Here are a small network's activations along a few directions, averaged over the inputs that share one value of a field.
Values that are neighbours, or in one group, have similar rows; names and order tell nothing.
In the rows, 500 means zero.
Strong random noise was added to every row along 11 fixed directions; ignore it. To show where, here is one row again and again, with new noise each time:
261; 355; 607; 498; 484; 407; 442; 542; 441; 687; 523; 598; 775; 485; 413; 520; 309; 319; 670; 503; 496; 640; 645; 624
456; 443; 361; 585; 405; 608; 398; 674; 507; 461; 650; 639; 280; 602; 663; 548; 720; 223; 395; 361; 351; 375; 634; 652
623; 562; 336; 397; 567; 554; 545; 579; 587; 418; 483; 713; 496; 402; 521; 609; 696; 470; 324; 522; 607; 433; 326; 507
498; 444; 340; 399; 710; 522; 443; 473; 777; 572; 397; 456; 811; 595; 473; 334; 326; 456; 171; 459; 549; 654; 339; 292
441; 562; 370; 551; 552; 493; 389; 697; 484; 498; 465; 514; 156; 631; 586; 511; 526; 388; 423; 271; 373; 376; 533; 625
789; 580; 528; 493; 562; 412; 698; 296; 584; 494; 378; 350; 608; 573; 653; 592; 349; 747; 423; 755; 683; 543; 367; 415
464; 334; 721; 474; 659; 661; 615; 300; 534; 375; 480; 535; 640; 104; 260; 412; 649; 442; 451; 553; 491; 374; 274; 485
523; 462; 778; 586; 580; 425; 644; 331; 457; 490; 392; 424; 659; 216; 318; 655; 234; 499; 556; 730; 567; 562; 372; 513
465; 364; 608; 594; 488; 611; 668; 313; 497; 439; 711; 458; 644; 288; 414; 390; 722; 443; 415; 635; 442; 422; 422; 390
410; 565; 378; 527; 446; 481; 464; 564; 465; 754; 515; 442; 604; 671; 647; 421; 442; 466; 529; 453; 447; 536; 574; 551
567; 614; 452; 557; 435; 312; 580; 563; 453; 363; 595; 573; 353; 526; 463; 737; 521; 577; 434; 594; 584; 631; 501; 463
615; 736; 371; 549; 589; 372; 619; 628; 499; 450; 415; 585; 416; 374; 511; 697; 396; 537; 358; 666; 638; 433; 300; 367
608; 593; 400; 349; 518; 620; 336; 466; 620; 482; 324; 453; 417; 620; 461; 532; 611; 613; 321; 238; 454; 731; 370; 682


TOL, 9 values:
fepin: 501; 195; 547; 250; 536; 471; 458; 380; 694; 387; 454; 537; 579; 577; 362; 316; 564; 633; 561; 343; 586; 560; 591; 550
zuk: 703; 606; 313; 457; 397; 537; 534; 658; 479; 602; 566; 521; 545; 535; 610; 691; 585; 624; 450; 546; 542; 538; 509; 570
vukez: 739; 439; 486; 386; 664; 302; 759; 477; 491; 169; 660; 641; 255; 367; 535; 564; 651; 647; 564; 732; 793; 161; 394; 355
vus: 557; 469; 451; 440; 405; 594; 244; 504; 545; 577; 452; 478; 415; 633; 515; 508; 493; 348; 541; 213; 393; 673; 602; 675
kul: 543; 658; 482; 520; 191; 523; 404; 421; 417; 252; 535; 535; 347; 610; 556; 513; 682; 723; 661; 480; 553; 588; 583; 344
rire: 463; 468; 575; 611; 557; 566; 632; 373; 495; 498; 550; 415; 621; 461; 587; 301; 541; 518; 464; 644; 481; 326; 483; 323
luz: 518; 467; 551; 661; 413; 701; 431; 541; 478; 686; 514; 452; 576; 409; 591; 496; 304; 202; 418; 631; 336; 401; 638; 500
soz: 507; 464; 709; 570; 564; 806; 459; 414; 536; 342; 445; 394; 499; 179; 436; 376; 638; 488; 527; 610; 348; 286; 338; 358
gegef: 618; 622; 592; 578; 534; 307; 624; 587; 370; 297; 395; 434; 15; 614; 503; 756; 312; 593; 607; 564; 549; 350; 579; 541
TOL is arranged as 3 separate groups.
Question: List the group mates of luz, in the order listed.
Answer: rire, gegef
Question: List the group mates of kul, in the order listed.
Answer: fepin, vukez, vus

BINE, 15 values:
rifu: 562; 432; 498; 431; 653; 41; 818; 433; 396; 553; 826; 412; 493; 544; 308; 602; 487; 754; 492; 672; 708; 631; 506; 387
rivo: 242; 559; 331; 730; 356; 369; 352; 860; 423; 683; 777; 589; 523; 669; 535; 678; 365; 149; 344; 448; 317; 758; 720; 542
gesut: 331; 421; 272; 632; 414; 446; 736; 775; 311; 711; 938; 678; 561; 364; 542; 434; 851; 416; 551; 624; 398; 138; 563; 414
keze: 251; 475; 260; 348; 685; 71; 498; 774; 492; 586; 583; 578; 522; 625; 392; 357; 294; 623; 578; 359; 698; 505; 508; 259
lafo: 59; 277; 590; 626; 196; 487; 409; 510; 378; 716; 828; 487; 836; 366; 140; 601; 534; 165; 559; 368; 260; 906; 663; 757
peg: 484; 594; 448; 572; 550; 410; 850; 284; 464; 668; 675; 189; 570; 390; 320; 438; 592; 709; 224; 625; 473; 547; 269; 426
zelo: 645; 605; 270; 549; 240; 521; 458; 513; 611; 536; 614; 614; 606; 597; 573; 738; 457; 206; 275; 613; 510; 775; 573; 504
vogi: 415; 609; 258; 427; 616; 76; 552; 678; 510; 725; 553; 516; 480; 855; 512; 563; 223; 498; 378; 474; 630; 660; 527; 379
tiso: 477; 402; 493; 421; 386; 355; 454; 509; 399; 440; 674; 604; 483; 770; 565; 407; 557; 646; 748; 479; 569; 609; 782; 327
padek: 557; 402; 724; 420; 583; 650; 560; 143; 564; 177; 488; 421; 606; 232; 314; 317; 790; 817; 481; 522; 540; 557; 271; 407
vav: 704; 289; 350; 250; 352; 634; 535; 345; 713; 302; 659; 679; 677; 584; 479; 531; 885; 497; 354; 434; 636; 624; 453; 668
kepin: 527; 355; 543; 665; 370; 319; 756; 412; 401; 792; 814; 124; 498; 559; 433; 527; 375; 657; 685; 694; 382; 465; 584; 516
pir: 769; 840; 363; 592; 454; 479; 640; 715; 321; 506; 503; 592; 140; 189; 401; 987; 536; 490; 332; 726; 532; 429; 315; 576
retil: 350; 614; 660; 699; 440; 350; 285; 555; 540; 227; 379; 598; 548; 656; 669; 364; 90; 398; 667; 616; 640; 623; 823; 16
fov: 425; 542; 780; 741; 404; 869; 422; 423; 388; 689; 338; 318; 646; 347; 623; 505; 349; 319; 636; 621; 193; 411; 573; 619
A value of BINE combines one of 5 hidden first parts with one of 3 second parts; all combinations occur once.
Question: keze and vav share the first part; keze and rivo share the second. Which value has the first part of rivo and the second part of vav?
Answer: peg
Question: rifu and pir share the first part; rifu and retil share the second. Which value has the first part of retil and the second part of pir?
Answer: tiso

DALA, 9 values:
pepi: 447; 270; 505; 513; 703; 387; 536; 764; 537; 165; 623; 863; 163; 413; 449; 566; 575; 279; 542; 509; 553; 107; 593; 318
kob: 301; 653; 434; 571; 358; 560; 293; 508; 578; 292; 534; 505; 481; 481; 388; 294; 621; 478; 401; 410; 424; 687; 495; 214
vap: 641; 739; 470; 627; 108; 598; 434; 583; 328; 619; 441; 624; 490; 460; 784; 764; 538; 379; 743; 588; 541; 492; 647; 756
gasot: 223; 412; 542; 489; 641; 317; 524; 504; 448; 502; 532; 472; 553; 724; 485; 228; 426; 703; 563; 409; 507; 482; 631; 297
kisu: 392; 496; 318; 483; 663; 336; 717; 569; 530; 615; 649; 494; 624; 566; 428; 348; 483; 494; 342; 568; 563; 385; 436; 240
mip: 433; 493; 527; 306; 834; 135; 527; 416; 459; 622; 338; 276; 331; 940; 525; 228; 261; 921; 638; 271; 616; 566; 558; 464
pem: 322; 440; 468; 599; 669; 431; 530; 803; 368; 426; 581; 704; 223; 164; 358; 629; 402; 142; 555; 496; 450; 57; 402; 513
tum: 428; 765; 423; 529; 378; 792; 321; 634; 423; 633; 384; 485; 578; 252; 481; 373; 570; 430; 533; 451; 364; 465; 410; 448
rol: 693; 624; 462; 629; 496; 399; 555; 482; 640; 542; 398; 345; 641; 639; 702; 700; 198; 552; 303; 741; 574; 699; 459; 451
DALA is arranged as 3 separate groups.
Question: List the group mates of tum, in the order listed.
Answer: pepi
Question: List the group mates of gasot, in the order listed.
Answer: kisu, mip, rol

POK, 15 values:
nep: 678; 587; 477; 563; 292; 746; 553; 429; 475; 639; 705; 415; 672; 393; 684; 565; 720; 413; 408; 717; 401; 612; 508; 517
viru: 274; 528; 425; 541; 330; 611; 411; 437; 541; 407; 661; 575; 658; 523; 500; 303; 734; 458; 319; 509; 425; 674; 578; 364
zol: 450; 631; 594; 742; 383; 639; 445; 424; 398; 421; 474; 267; 354; 522; 675; 291; 574; 684; 670; 435; 320; 366; 522; 409
bez: 523; 525; 659; 491; 601; 469; 551; 242; 575; 367; 429; 360; 718; 337; 176; 525; 502; 767; 267; 543; 529; 866; 203; 324
gori: 529; 311; 788; 430; 580; 527; 355; 474; 557; 259; 299; 534; 386; 694; 533; 622; 365; 538; 609; 437; 500; 571; 726; 748
bunup: 481; 596; 444; 542; 374; 553; 467; 600; 296; 731; 567; 419; 345; 746; 750; 304; 560; 505; 684; 340; 385; 344; 764; 546
mobo: 548; 521; 512; 465; 456; 594; 547; 265; 565; 491; 585; 379; 570; 585; 673; 72; 848; 673; 553; 486; 518; 384; 526; 365
lup: 484; 398; 465; 402; 582; 848; 385; 379; 639; 574; 331; 395; 652; 371; 438; 282; 560; 331; 454; 287; 394; 301; 290; 597
sagi: 543; 678; 788; 586; 401; 546; 609; 260; 389; 621; 192; 262; 691; 570; 563; 401; 259; 802; 754; 734; 549; 557; 566; 376
vuz: 333; 243; 738; 553; 618; 448; 576; 418; 483; 471; 546; 442; 392; 417; 249; 590; 424; 289; 506; 388; 363; 428; 512; 673
mafo: 577; 588; 290; 345; 295; 490; 369; 612; 574; 357; 414; 752; 566; 637; 717; 567; 628; 576; 580; 455; 718; 564; 617; 605
vora: 625; 412; 527; 480; 380; 490; 593; 465; 581; 434; 703; 595; 807; 214; 293; 804; 494; 453; 381; 859; 586; 801; 380; 435
gud: 539; 382; 790; 551; 554; 315; 645; 370; 427; 364; 409; 410; 390; 340; 293; 676; 170; 649; 709; 650; 575; 476; 503; 432
lenu: 560; 649; 706; 571; 502; 472; 689; 200; 303; 483; 472; 331; 487; 320; 459; 338; 549; 697; 703; 704; 565; 346; 352; 318
mek: 448; 849; 203; 537; 451; 547; 286; 696; 465; 692; 437; 534; 507; 587; 636; 463; 545; 494; 413; 355; 471; 673; 434; 422
A value of POK combines one of 5 hidden first parts with one of 3 second parts; all combinations occur once.
Question: nep and vora share the first part; nep and mobo share the second. Which value has the first part of mobo and the second part of vora?
Answer: mafo
Question: bunup and sagi share the first part; bunup and mek share the second. Which value has the first part of mek and the second part of sagi?
Answer: bez

DADI, 15 values:
vonod: 364; 616; 277; 507; 622; 423; 515; 825; 409; 587; 625; 739; 331; 363; 403; 600; 654; 316; 372; 441; 453; 349; 419; 532
derev: 562; 437; 239; 680; 434; 341; 743; 645; 516; 522; 972; 518; 454; 668; 729; 552; 691; 446; 234; 716; 494; 393; 610; 311
mopob: 499; 537; 763; 718; 338; 615; 518; 267; 450; 471; 548; 145; 669; 355; 426; 392; 412; 635; 542; 676; 372; 711; 515; 283
vog: 798; 318; 589; 497; 668; 473; 720; 438; 529; 666; 493; 472; 542; 366; 649; 718; 256; 353; 548; 765; 611; 228; 453; 660
suz: 592; 566; 494; 457; 327; 550; 490; 305; 521; 598; 476; 314; 681; 553; 536; 375; 516; 694; 566; 518; 524; 661; 454; 482
gifa: 615; 304; 578; 331; 557; 581; 641; 233; 512; 458; 658; 444; 503; 284; 247; 402; 836; 611; 508; 431; 510; 502; 329; 590
puso: 550; 522; 570; 468; 582; 491; 551; 273; 598; 533; 341; 364; 734; 496; 508; 395; 374; 649; 451; 579; 616; 590; 341; 447
keni: 278; 559; 271; 433; 556; 385; 570; 629; 442; 753; 617; 443; 570; 518; 299; 382; 512; 589; 463; 363; 447; 516; 412; 419
tofop: 513; 638; 569; 564; 418; 574; 364; 552; 496; 246; 311; 643; 431; 496; 719; 421; 493; 602; 703; 559; 576; 325; 583; 292
zav: 400; 698; 487; 497; 369; 581; 402; 515; 403; 710; 399; 498; 643; 376; 378; 558; 445; 388; 517; 481; 454; 667; 457; 560
vug: 638; 537; 385; 430; 541; 303; 600; 528; 528; 453; 562; 429; 304; 599; 401; 728; 547; 709; 352; 402; 541; 650; 390; 681
rasi: 548; 152; 619; 295; 665; 454; 552; 399; 603; 426; 507; 565; 580; 655; 409; 520; 515; 611; 556; 437; 562; 555; 569; 624
risa: 435; 549; 601; 460; 387; 507; 501; 449; 441; 304; 458; 684; 563; 335; 356; 589; 573; 513; 622; 567; 604; 563; 480; 473
rubo: 570; 696; 435; 527; 383; 376; 655; 518; 402; 595; 601; 535; 688; 421; 398; 736; 411; 570; 448; 785; 606; 713; 446; 340
rok: 387; 438; 474; 316; 653; 406; 549; 482; 473; 709; 474; 538; 661; 525; 412; 359; 525; 537; 566; 381; 577; 536; 460; 631
A value of DADI combines one of 5 hidden first parts with one of 3 second parts; all combinations occur once.
Question: rubo and vonod share the first part; rubo and zav share the second. Which value has the first part of zav and the second part of vonod?
Answer: rok
Question: rasi and derev share the first part; rasi and keni share the second. Which value has the first part of keni and the second part of derev?
Answer: vug
